A small network was shown many inputs. Here are its activations along a few directions, one row for each input.
Each table varies a few parts of the input and shows all the possible inputs, shuffled.
A made-up example of a description, with smaller parts first: one of 5 places around a ring, together with either a single point or one of 9 places along a line or (one of 2 separate values, together with one of 6 places along a line).
Shared parts are said once, and a part with two or three values counts as separate values.
In the rows, zero is written as 128.

A family of inputs:
R1: [178 115 108 120 176 149 162  66 120 164 106  85 149  90 140]
R2: [175 119 139 120 150 108 116  59 153 150  98  97 176 112 126]
R3: [143 152 115 128  95 100 169 189 179 163 120 120 129 166 124]
R4: [ 81 116 111 166  77 162  71 154  58 103 146 149  96 154 147]
R5: [115 125 139 143 116 120  82  65 139  93 140  95 144 102 143]
R6: [112 131 110 147 136 144  64 148  49  82 177 223 119 113 120]
R7: [102 145 156  97 155  83 103 113 127  74 139 117 126 100 100]
R8: [107 177 152 124  73 142 144 195 149 121 140 107 120 161 125]
R9: [126 129 147 133 139 107  81  74 122  89 160 111 158  86 121]
R10: [ 84 139 122 107 165 130 152 102 110  97 124  91  76 102 134]
R11: [119 136 148 114 154  77 133 112 166 119  84  91 125 126 121]
R12: [ 84 150 112 162  63 164  73 128 111 128 166 136 108 114 128]
R13: [107 165 129 113 124 140  78 161 111  93 181 212 102  90  78]
R14: [168  87 112 167 103 119 145 170 128 186 120 128 130 194 182]
R15: [108 139 120 114 135 139  80 186  60  63 156 230 101 117 108]
R16: [155 108 122 135 108 109 175 213 142 155  97 133 115 204 146]
R17: [133 124 118 149 147 156 149  76 118 131 130  70 126  87 164]
R18: [ 84  76 127 110 137 163 108 192 175 144 101 214 206 160  55]
R19: [216  88 114  90 136 110 200 165 147 161  93 199 139 196 113]
R20: [152 114 103 145 160 144 147  78 125 155 115  70 132  88 162]
R21: [152 130 122  89 201 121 187  96 125 145  84  94 115 113 112]
R22: [116 157 140 159  66 153 123 147 136 153 161 102 139 144 155]
R23: [ 73 130 123 133  79 156  93 197  69  78 123 154  80 157 128]
R24: [149 117 134 146 132 107 103  72 159 139 107  84 158 107 150]
R25: [116 121 146 166  83 153 124 172  89 139 141 115 125 192 177]
R26: [111 140 159 134  86 148 149 219 105 108 116 120 108 196 146]
R27: [102 144 135 117 170 132 173 111 125 113 105  78  88 110 138]
R28: [116 153 120 149 120 150  67 123 100 113 197 203 123  77  92]
R29: [225  77 109 121 135 121 171 128 135 192 116 191 153 189 145]
R30: [126 124 115 131 167 144 130  73  91 109 170 101 125  67 139]
R31: [ 71 167 122 125  68 153  90 171 121 102 147 142  88 127 108]
R32: [120 133 118 114 186 116 174 112 131 137  91  78  96 112 133]
R33: [ 91  69 137 136 114 162 101 145 167 186 119 197 217 126  84]
R34: [211 114 114 123 118 119 165 110 167 208 138 170 160 141 117]
R35: [151 132 152  89 170  78 144  96 159 130  77 105 144 131  98]
R36: [131 127 149 148 118 118 102  73 153 110 123  83 156 108 151]
R37: [160 129 106 163  86 117 142 145 166 194 139 115 145 144 161]
R38: [ 99 140 127  96 187 121 149 106  97  93 146 110  90  86 116]
R39: [116 120 110 142 145 154 130  67 105 114 150  83 113  82 158]
R40: [199 126 119  88 124 103 190 145 180 177 120 180 146 161  85]
R41: [103 146 163 115 137  92 130 115 159  90 100  90 121 125 125]
R42: [ 86 144 149 107 133  94 107 106 144  75 116 102 111 117 120]
The inputs of R28 and R13 match in every part but one. If R29 is changed in the same way as R28 into R13, which row does it become? -> R19
The inputs of R40 and R34 match in every part but one. If R8 is changed in the same way as R40 into R34, which row does it become? -> R22
What do these inputs look like to the network? -> one of 2 separate values, together with either a single point or (one of 4 places along a line, together with one of 5 places along a line)
Change only the place on the line of 5 in R5. List by row number the other rows that result. -> R2, R9, R24, R36
Start at R38 and move only the place on the line of 4, one step at a time. The first step leads to R7. Which rows follow, in order? -> R13, R15

A family of inputs:
R43: [ 80 143 134 122 139 145  58 109  86  67 172 174 123  72  93]
R44: [180 103 127  99 209  95 167  38 173 159  92  92 171  84 115]
R45: [177 108 126 128  76 120 198 235 164 200  90 158 135 247 141]
R46: [124 144 137 134 137 112 166  83 138 122 102  14  97 121 178]
R47: [ 61 164 141 154  86 148  99 164  84  73 155  89  78 132 160]
R48: [ 94 145 129 114 179 129  88  58  97  74 149 116 113  46 108]
R49: [ 77 167 137 145 122 133 124 113  94  78 131  37  69 105 171]
R50: [ 87 141 128 154  59 154 113 214 106 123 146 146 100 177 144]
R51: [189 103 121 107 176 107 145  73 167 170 118 158 179 100  99]
R52: [143 122 127 107 198 107 134  31 141 119 122  92 143  60 117]
R53: [ 66 153 132 159  66 149  91 200  90  90 153 131  84 159 149]
R54: [107 122 122 122 112 152  73 160 113 113 163 236 150 118  75]
R55: [157 100 116 119 147 136 113 113 134 150 138 196 169 115  96]
R56: [ 84 134 127 125 116 145  49 148  93  80 170 220 131 100  81]
R57: [172 125 127 137 116 113 179 124 161 174 101  71 134 162 164]
R58: [162 126 138 126 149 102 195  86 170 162  74  16 129 141 170]
R59: [203  84 113 100 128 119 166 189 170 195 109 243 181 188  81]
R60: [140 121 124 151  89 138 148 166 125 156 119 112 121 176 163]
The inputs of R58 and R44 match in every part but one. If R53 is changed in the same way as R58 into R44, which row does it become? -> R56
What do these inputs look like to the network? -> one of 2 separate values, together with either a single point or one of 8 places around a ring
Change only the choice among 2 separate values in R47. List by row number the other rows that result. -> R43

A family of inputs:
R61: [107 121 120 135 123 159  66 149  68  94 196 234 155 109  99]
R62: [180 132 145 123 122 118 153 135 147 149 123 123 144 166 126]
R63: [ 72 193 119 155  88 169  93 169  31  53 201 142  26 110 155]
R64: [134 133 137 152 144 107 120  86 131 133 118  76 142 106 151]
R65: [149 102  94 144 119 139 154 142 142 193 119 130 136 153 138]
R66: [164  98 104 150 113 129 147 139 129 183 114 128 136 177 159]
R67: [117  98 137 126 160 117 145 100 124 116 118  85 126 124 143]
R68: [119 146 129 142 149 134 129  83 142 142 124  83 142  87 132]
R69: [103 113 129 116 164 144 153  95 134 126 124  91 128 104 124]
R70: [117 126 133 108 168 131 150 125 132 131 101  99 127 108 122]
R71: [169 106 132 142 106 136 165 146 140 162 108 123 148 171 167]
R72: [166 127 134 107 127  81 148 128 150 151 124 140 128 137 119]
R73: [152 137 124 100 132  99 156 128 160 159 129 144 130 114 100]
R74: [ 89 115 112 152  94 173  38 169  79  94 167 211 122 104 102]
R75: [158 127 131 115 159  94 141 119 156 123 112 139 130 140 129]
R76: [154 114 125 135 113 153 172 144 150 172 112 128 149 149 148]
R77: [137 134 120 130 128 122 116  54 154 133 141  80 142  77 136]
R78: [165 138 133 117 127 126 161 139 160 159 128 126 144 141 106]
R79: [154 131 135 139 124 114 107  50 138 121 133  75 143 100 158]
R80: [132 123 147 116 164 121 142 122 117 120  94  96 129 133 144]
R81: [136 121 111  96 162 116 159 116 129 120  94 124 116 117 104]
R82: [ 37 166 137 135  55 138  70 227 109  72 158 140 104 158 116]
R83: [144 137 121 108 163 112 150 119 167 132 118 143 132 116 109]
R84: [151 112 121 104 157  98 151 117 118 109  88 119 115 141 124]
R85: [ 68 139 147 132 106 152  69 143  99  97 143 181 111 133 108]
R86: [ 56 143 151 148  63 147  73 184 122  83 140 167 123 151 108]
What do these inputs look like to the network? -> either a single point or one of 5 places along a line or (one of 2 separate values, together with one of 10 places along a line)
Change only the place on the line of 10 in R73. List by row number the other rows that result. -> R65, R68, R69, R70, R76, R77, R78, R81, R83
Start at R82 and move only the place on the line of 5, one step at a time. The first step leads to R86. Which rows follow, in order? -> R85, R74, R61
Change only the choice among 2 separate values in R78. List by row number the other rows that result. -> R62

A family of inputs:
R87: [110 136 129 108 165 124 120 109 105  90 130 134 108  97 111]
R88: [191  88 112 122 120 124 143 158 161 192 120 213 179 169 102]
R89: [162 125 127 118 170 109 146  52 158 148 117  86 151  86 128]
R90: [182 106 124 136 149 112 188  70 171 187  85  40 151 135 171]
R91: [ 77 137 132 139 118 150  60 122  98  84 167 162 131  89 108]
R92: [145 138 138 104 167  96 157  85 152 121 104  82 124 108 126]
R93: [168 106 124 111 103 126 166 212 157 177 108 203 153 203 102]
R94: [ 66 160 129 155  60 155 100 212  85  92 157 136  74 163 147]
R95: [128 124 120 122 166 135 106  75 111 113 147 140 137  73 114]
R96: [ 83 145 127 171  59 164  69 171  79  99 176 149 105 140 151]
R97: [164 123 135 126 145 102 201 113 161 163  78  36 122 159 171]
R98: [ 62 149 138 125 115 140  79 157  96  69 146 153 102 114 106]
What do these inputs look like to the network? -> one of 2 separate values, together with either a single point or one of 5 places along a line
The inputs of R89 and R92 match in every part but the choice among 2 separate values. If R95 is changed in the same way as R89 into R92, which row does it become? -> R87
Change only the choice among 2 separate values in R94. List by row number the other rows that result. -> R96
